A small network was shown many inputs. Here are its activations along a few directions, one row for each input.
In each table, some parts of the input vary, and every possible input appears once, in random order.
A made-up example of a description, with smaller parts first: line(4) and (point or (values(2) and ring(5)) or ring(11)).
Shared parts are said once, and a part with two or three values counts as separate values.
In the rows, zero is written as 128.

Other details of the inputs vary at random and push rows far along two fixed directions, the same in every table; ignore that.

Table:
r1: [136 126 109 107 139 139 123 106 128 104 160]
r2: [122 226 201  60  90  71  81 144 137 189  71]
r3: [136 107 110  97 137 138 118 110 143 105 143]
r4: [138 113 128 135 148 137 122  89 103 119 136]
r5: [136 111  95 126 123 137 129  96 141 116 116]
r6: [136 129  94 136 125 137 134  92 125 114 134]
r7: [132 108 130 137 146 136 114 105 102  97 118]
r8: [ 99  82 177 185  98 187 211 230 145 189 134]
r9: [124 231 196  68  87  50  98 150 152 166 101]
r10: [ 70  96 174 163 105 188 193 251 120 167 151]
r11: [141 121  97 106 156 124 126 123 130 105 147]
r12: [148 118 105 149 160 128 127 105 121 120 114]
r13: [147 104  98 119 121 133 110 109 145 113 138]
r14: [107 231 202  76  97  54  85 144 136 182  84]
r15: [147 123  98 129 122 133 116 105 129 112 156]
r16: [152 117  87 128 139 119 118 121 131 114 142]
r17: [142 218 219  77  86  61  91 135 129 192  60]
r18: [143 107 117 134 164 122 124 106 105 120 122]
r19: [124 117 101 116 167 130 115 117 113 120 132]
r20: [141 123  82 135 141 123 136 108 127 116 120]
r21: [129 113 120 155 149 122 124  91 133 113 122]
r22: [ 81  81 191 183 108 161 210 229 127 183 153]
r23: [143 124 117 150 143 142 125  89 119 119 128]
r24: [130 121 110 109 138 138 115 121 126  82 143]
r25: [ 94  98 178 196  98 185 204 238 127 165 133]
r26: [119 122 112 117 150 145 112 100 112 119 146]
r27: [140 118 100 131 121 133 107 120 128  91 139]
r28: [129 125  96 139 123 137 125 107 124  93 117]
r29: [132 112 100 135 128 114 115 108 144 106 150]
r30: [121 119  97 142 130 118 133  95 139 109 129]
Each input here is: values(5) and ring(6).
Question: The inputs of r3 and r24 match in every part but the values(5) part. If r2 is changed in the same way as r3 into r24, which row does it become?
Answer: r10
Question: Change only the ring(6) part in r22. List by row number the other rows that result.
Answer: r9, r14, r21, r29, r30
Question: Change only the values(5) part in r25. List by row number the other rows that result.
Answer: r8, r12, r21, r23
Question: A walk changes only the ring(6) part. It starts at r20 and steps to r12. List the rest of the walk in order.
Answer: r18, r19, r11, r16
